Each row below is a small network's average activation on inputs in which a field has the value named, seen along a few directions.
Related values have similar rows: they may be neighbours, one step apart, or belong to one group.

Other fields vary at random and push rows far along two fixed directions, the same in every table; ignore that.
These rows show it; all are for the same value of a field, averaged over different records:
[ -3  -2  -2   2 -15 -16  -6  17 -13 -28  -4   1]
[  3   6  -9  -3   6   0  12   0  -5 -14   7  -5]
[ 6 -8 -3 -3 -2 14 -4 10 -2 -4  3  5]
[  0   8  -8 -13   8   3  18 -13   6 -19  15 -11]
[ -1  19 -15 -23  26  12  40 -30  16  -7  22 -19]
[ -3 -11   6   5 -28 -27 -18  24 -24 -34  -7   0]
[  5 -15   2   5 -16  10 -15  28 -10   0  -9  11]
[  7  -2  -7 -10  12  25  14  -2   8  12  11  -1]

Field B:
b10: [  6  13  10 -12  16 -26  27 -14  16 -24  -1 -14]
b12: [ -5 -24  -4   3  16  10   5  -3   6  19   5   6]
b3: [ -8 -32   6  19   0  13 -19   1   2  39 -19  21]
b5: [ -2   0   0   6 -27   7 -19  19 -12  11  -9   5]
b7: [  9  15  15   1  14  -4   8 -17  19   9  -5   4]
b11: [ 10  10   6  -5  -9 -17   3   9   5 -19  -2 -12]
b13: [ -3  27  16   2  -8 -25 -10 -22   4 -14  -3 -12]
b9: [  1  -6 -21  -1   6  30  -5  -5   4  45  14   8]
b6: [-23  -1  -3  18  -6 -14 -17  -6 -10   6  -3   0]
b4: [20 13  2  0 -5 19 -6 10  9 31  5  6]
b15: [ -9  19   0   6  -4 -13 -10 -14  -7  -5 -11   0]
b1: [ -6  -2   9   3   5 -25   8  -7 -10 -30  -4  -7]
b8: [ -7  -7  16   5  -4  -7 -14  -1  -2   2 -20  14]
b14: [ 4 -1 -6 -8 11 23 11  2  8  8  8  0]
b2: [ -2 -21  -9   3   6  10  -3  17  -8  15   8   1]
A value of B combines one of 3 hidden first parts with one of 5 second parts; all combinations occur once.
- b6 and b12 share the first part; b6 and b13 share the second. Which value has the first part of b13 and the second part of b12? => b10
- b11 and b4 share the first part; b11 and b14 share the second. Which value has the first part of b14 and the second part of b4? => b5

Field V:
v4: [  5 -13  -1  -1   7  28  -2   5   4  30  -2   8]
v1: [ 4 -2 -2  0 15 29 12 -9 12 36  2  4]
v3: [ -8  24  -4 -13  -6 -39  21 -10  -7 -59  10 -28]
v7: [ -1  -3  -1   4 -10 -18  -8  11  -9 -15  -1  -2]
v5: [  4  17  -4  -8  26  16  19 -30  22  22  11  -2]
v2: [-13   8 -14  -7  12  -4  19 -21   1 -11  13 -13]
v6: [  4 -16   7   9 -26  -9 -24  35 -18 -18 -15  13]
v8: [  5 -15  18  17 -19  -3 -37  17  -5  15 -17  19]
V is arranged as a star with 3 arms.
- Which values are neighbours of v2? Give them in the order they are listed. => v4
- Which values are neighbours of v3? Give them in the order they are listed. => v6
- Which values are neighbours of v8? Give them in the order they are listed. => v5

Field T:
t7: [  9   9  -4   3 -21  27 -23  14   0  18   4  15]
t1: [  3  16 -24 -21  53  29  57 -52  46  38  39 -22]
t12: [  6   4   5  -9   7 -21  14  -5   5 -16   4 -13]
t6: [ -7   1  -6   1  13  -9   0 -20  10   3   4   2]
t2: [-26  17  15  10 -14 -36   3 -22 -16 -33 -21  -6]
t3: [ 30   1  10 -12  23  55  18   0  32  31   4  14]
t10: [-12  28  -6 -11   3 -38  20 -19   1 -25  14 -30]
t9: [ 24 -26  25  11 -24   0 -32  48 -13   7 -30  24]
t13: [ -9  21   5   6 -34 -46 -22  15 -24 -43  -6 -15]
t5: [  5 -45  -1  12 -17  31 -32  54 -25  26 -22  24]
t4: [ -5 -13  12  17   2   6 -27  -5  -4  22 -11  17]
t8: [-18   6 -13   4  -4 -48  18 -12 -12 -48  14 -24]
t11: [  0 -20 -17 -11  12  50   6   5   0  19   8  13]
T is arranged as a star with 4 arms.
- Which values are neighbours of t5? Give them in the order they are listed. => t8, t11
- Which values are neighbours of t9? Give them in the order they are listed. => t12, t3
- Which values are neighbours of t2? Give them in the order they are listed. => t4
